These are the activations of a small neural network, seen along a few directions. Each row is one input.
Each table varies a few parts of the input and shows all the possible inputs, shuffled.
Descriptions start from the smaller parts, as in this example, which fits no table here: values(3) and (point or ring(9) or (line(4) and ring(5))).
Shared parts are said once, and a part with two or three values counts as separate values.

A family of inputs:
x1: [-35  15   0 -18  16  37 -31  51  18   2 -18 -34  27  34  27  40  31  45
  26]
x2: [  6 -18 -10  54 -12  43  54  12 -69  52 -61 -36 -76 -12 -21   4  18 -58
 -30]
x3: [ 45  -3 -51 -19   5 -32 -26 -53  39 -26  26  12  10   6  40 -11  34  -4
  19]
x4: [-35   5  23  55  15  34  42  29 -97  46 -88 -45 -36  -4  -7  24  26 -61
 -24]
x5: [ 42  -9 -17 -18   3  33   4 -27  45 -61   1 -36  21  29  17  23 -26  14
  17]
x6: [  8  20   6  16 -13 -14 -14 -26  87 -45  -6  16  -6  -9  -5 -33 -22  27
  35]
x7: [-27  25  24 -12 -22  28  16  27  50 -14  -2 -19  38 -20 -17  -3  -9  39
  -4]
x8: [ 37  -7   6  52 -22 -78   5 -61 -66 -15   6  51 -71  -7 -72  35   2  24
  21]
x9: [ 18 -21  32  16 -31 -35  20  26 -88  33  18  27 -75  15 -70  68   7  23
  -7]
x10: [ -4  29  20  -6 -15   2  13  16  75 -31   4   6  17 -14  -7 -22 -25  20
  20]
x11: [-68  19  41 -36  -5   4  -6  43  41  18 -26 -49  33  -9   6  20 -28  21
  23]
x12: [ 24 -20  -7 -53   4   1  15 -21  24 -25  29  20  22  -7  26  -1  42   4
  -3]
x13: [ 15 -14 -27  88  15   3  60 -65 -44   0 -65   4 -80 -19 -31 -22  21 -62
   0]
x14: [ -1 -12 -16  34  -6 -31 -36 -36  67 -20  13  32  16  -9  -6 -62 -25  -5
  -8]
x15: [ 20 -34  16  13  41 -20 -33 -67  23 -25  37  32  28  -1  23 -53 -17 -25
  12]
x16: [-16  -2 -19 -23 -12   3 -12   1  47  -1  12  33  26  -9  -8 -50 -45  -9
 -31]
x17: [ 20 -11 -17 -46  -2   3  13  15  -4 -15  38 -30  52  24  34   6  38  -3
  -6]
x18: [  9   2  14 -23  20  10  -8 -24  13  -4  45  26  21 -36  38 -42  -3  -1
 -19]
x19: [-27  -4 -20 -77   6  -4 -28  52 -18  11  12 -18  41  12  48  25  35 -14
  19]
x20: [ -18   22   33   -9  -25  -33  -11   41 -116   56  -11   30  -66   11
  -42   88   -5   24    4]
x21: [-25  21   0  -7 -29  13 -20  36  29  10  27  -4  33 -13   0 -42 -28   2
 -36]
x22: [ 47  -7  17  30 -16 -53  19 -13 -81  -4  -3  55 -54   5 -70  57 -25   9
  -1]
x23: [-22  -2  27 -40   7  26 -52  21 -36  55  23 -20  51  13  58 -19 -20  -3
  -3]
x24: [  6 -10 -56   9  35 -11   4 -32  71 -56  15  12 -20   9   2  -4  30  18
  53]
x25: [ 28 -15   7 -11  14  24 -32  12  -6  43  36   7  52   7  33 -25  -8   7
 -25]
x26: [ 16  12 -18  75   7  29  85 -27 -51  -1 -51 -20 -70  -9  -5  -1   3 -73
 -34]
x27: [  0   1 -34 -19  25  18   9  16  32 -20   5 -48  28   0  -5  29  21  42
   6]
x28: [-62  17  28 -23  -3   1 -49  58  14  35 -13  -4  38  13  15 -27 -23   1
 -25]
Changing only one part turns x8 into x20. The same change can be made to x13. Which row results?
> x4
What do these inputs look like to the network?
> line(4) and (values(2) or ring(5))
Which other rows does x1 become when the ring(5) part takes its other values? List them by row number.
> x11, x19, x23, x28
Which other rows does x18 become when the line(4) part takes its other values? List them by row number.
> x15, x23, x25
Which other rows does x22 become when the values(2) part takes its other values? List them by row number.
> x26

A family of inputs:
x29: [ 45  -7 -50 -36 -26 -12   9 -37  57  -5   8   5  12 -21  -5  -3 -17  14
  10]
x30: [-10  -2   5 -41  -2   7 -27  26 -16  18  19 -16  28   8  35   6  24 -13
   1]
x31: [-12  -9 -29  -9  24   9 -25 -40  49 -53  11   0  -3  16 -17  10  -2  15
 -12]
x32: [  5  -3  10  34   5 -13 -19 -40   9 -17  11  35   6 -11  26 -61  -5 -19
   0]
x33: [ 35   7   6  -8 -35 -28 -32 -23  -4 -33  24  50  19  -7  13 -20   4  -2
  20]
x34: [-30  21  17   7  -5  37  -7  33  -7 -11 -21 -21  14  17   4  30 -32  43
   0]
x35: [ 39 -23  -8  34  36 -22  61 -51 -48  -2  -6  23 -98   2 -74  39  -9 -33
 -46]
x36: [-36  15  25   9   1  14  10  56  17  17 -29 -35  38   1  19 -16   8  -5
  11]
x37: [ -6  -3  16  21   6  -4  41  24 -83  46 -15  -4 -67  10 -68  57  -9  -9
 -35]
x38: [ -6  -4  22   1  -6  17  -7  44 -11  27   9  -7  44  -5  45 -34  22 -19
 -14]
x39: [-28   3 -15 -44 -12   2 -23  19 -10  48  17 -25   3  -3   8  22  -4  34
  32]
x40: [  5   3   2  33  14  -7  20 -10  47 -33 -28  -4   5  -9  15 -31  20  -5
  32]
Changing only one part turns x31 into x34. The same change can be made to x32. Which row results?
> x38
What do these inputs look like to the network?
> values(2) and (point or ring(5))

A family of inputs:
x41: [-55   5   1 -26  20  25 -20  45  38  -1   3 -34  79   6  77 -54  26 -24
  -7]
x42: [-12   2  -3  -2  28   8 -22  23 -48  31 -20 -16 -13   6  44  36  62 -32
   9]
x43: [ -7  -4   5 -35  -6  24 -24 -43  69 -31  40   8  58 -32  69 -67 -12 -21
 -27]
x44: [ -8 -13  25   9  17 -14 -32 -61 -28  27   0  25 -31   0 -18 -28   1  -1
  -6]
x45: [ 21  -3   4 -16  -5  27   7  37 -50 -15 -27 -20   8  11   9  37  28 -53
   9]
x46: [ 26 -11   9  -9  21  16   3 -45  -7 -27  30  40 -25 -12 -19  22   7 -60
  -6]
x47: [  8 -31   9  -8 -19  11   4 -30 -44  66   7  19 -33  -5  -1  -8 -43 -22
  16]
x48: [ 46  -4   2  26  41  -1  20 -34  -2 -54   0  22 -16  10 -15  25   2 -17
  14]
x49: [ 24  12  -7 -46 -36 -38 -31 -19  56 -39  31  23  37  12  23  27 -26  46
  42]
x50: [-38  24  20  41 -16   9  12  -4 -23  29 -24 -34 -34  -5  -7  -2   7  52
  31]
x51: [ 11  -4 -16  -9  15   7  33  -7   8 -41 -44  -4 -25   4 -24  20  28   6
   0]
x52: [-42   1   0 -10  -4  48   7   8  83 -24   2 -71  52 -15  26 -51   1  15
  -8]
x53: [-37   4  25 -52  -5 -14 -54  62 -11 -11  26 -20  66  29  12  26  15  31
  25]
x54: [-16 -27  13 -41  13  44 -31  -4  53  21  23 -14  73 -33  47 -65   3  -3
 -42]
x55: [ -6   9 -15  32 -21 -20  15   1  17  30 -56  15 -21  -1 -42   4 -39  -5
  -2]
x56: [-47  22 -14  43 -22  24   3   5 -23  12 -35 -18 -10  -3 -40  12 -21  23
 -45]
x57: [ 33  11 -14  15  36  -1  -7 -57   4  -1 -11  23 -33   2   1  19  20  -9
  18]
x58: [  3  -6 -19 -60  -9 -35 -42  25  61 -34  -9  -2  31  28   0  26 -15  81
  12]
x59: [ 12 -22  13  20  15 -27  20 -12 -18 -11  19  32 -10  -4 -32   2   2 -37
 -52]
x60: [ 15   8  22  34 -25  -9 -23 -16 -25  18  14  58 -32 -26 -10 -16 -30  -9
 -29]
x61: [-32 -11   5  52   8 -24  20 -11  -7  -5 -22  16 -26  15 -10 -19  18  15
  59]
x62: [ 32  25  13  28  -8 -23  40  -7  -4 -32   1  24 -19  28 -28   0  -2 -10
 -22]
x63: [-18  -2   9 -34   3   7 -25  30  44   1   3 -20  57  13 -15  38   3  92
  17]
x64: [  6  -3 -28  15  10  -8   6  -3  10 -21 -21 -21 -49 -16 -19   8  35   3
  41]
x65: [ -8  -4  11   2  20  -5  25  41 -60   0 -27 -11  11  18   8  37 -15 -54
 -42]
x66: [  3   3 -46  16  -4  28  30  -3 -17   9 -16 -43 -23  -6 -14  30  25  16
  20]
x67: [-22  -3  15  18  11  -1  -8  26 -65  43 -26  -9 -17  42  31  -3  10   1
   8]
x68: [ 12 -26  -2  24 -15  13 -10  24 -43  55  17  27 -15 -16 -13   3 -51 -23
 -33]
x69: [  0  19   0  41 -16 -16  48  36  13 -33  -6  15 -31  30 -22   1  13  -5
 -19]
x70: [ 17   7   1  35  27  -4 -36 -52 -16  -3 -21  22 -34  18 -17 -14 -33   3
  14]
x71: [-42 -10 -18   4  18  -5  13   5 106 -35   8 -42  50  -7  42 -71  17  16
   8]
x72: [ -8  27  16  30   0   5  59  39   1   6 -14 -26 -12   0 -33  37   0  10
 -23]
x73: [ 24  -8  -1  -1  -7   0  35  27 -46  30  29   8 -11 -18 -27  10 -26 -33
 -34]
x74: [ 17 -29   5 -69 -44 -10 -36  44  12  13  59  20  44   4  16   6  -6  60
  10]
x75: [-16  10  19  36 -23  -5  -5  58 -56  42 -23  16  -6  27  13   6  -9 -30
 -10]
x76: [  5  17  10   8  24  17  49  14   2   0 -27 -41 -20  -2 -33  25  35  19
  13]
x77: [  4   8  -7 -70 -14 -34 -61 -17  34 -21  58  16  31   4 -10   6 -21  37
  11]
x78: [ 18 -11 -10 -30 -13  24  32  11 -42  -6  32   2 -22 -10 -21  -1  24 -29
   0]
x79: [  9   0 -28 -23   4   2 -12 -47  98 -43   2 -26  58 -22  44 -57 -48 -20
   5]
x80: [ 18  21  -5  42 -32 -37  19 -31  -1   8 -15  36 -22   5  -9  -6 -36 -16
   3]
x81: [ 22  -3 -16 -26  -1  23 -17 -16 -62  23  18 -13 -25 -41   4   3  16 -10
   6]
x82: [ 27   1  -2  -5  15 -30  -2 -39 -12  22  23  18 -41 -37  16  -2  35  -2
  17]
What do these inputs look like to the network?
> ring(6) and (values(2) or ring(5))
Changing only the ring(6) part turns x41 into x54. The same change can be made to x53. Which row results?
> x74
Changing only the ring(6) part turns x68 into x80. The same change can be made to x73. Which row results?
> x62
List by row number the other rows that have the ring(6) part in common with x66.
> x50, x52, x56, x63, x72, x76
Which other rows does x65 become when the ring(5) part takes its other values? List them by row number.
> x42, x45, x67, x75
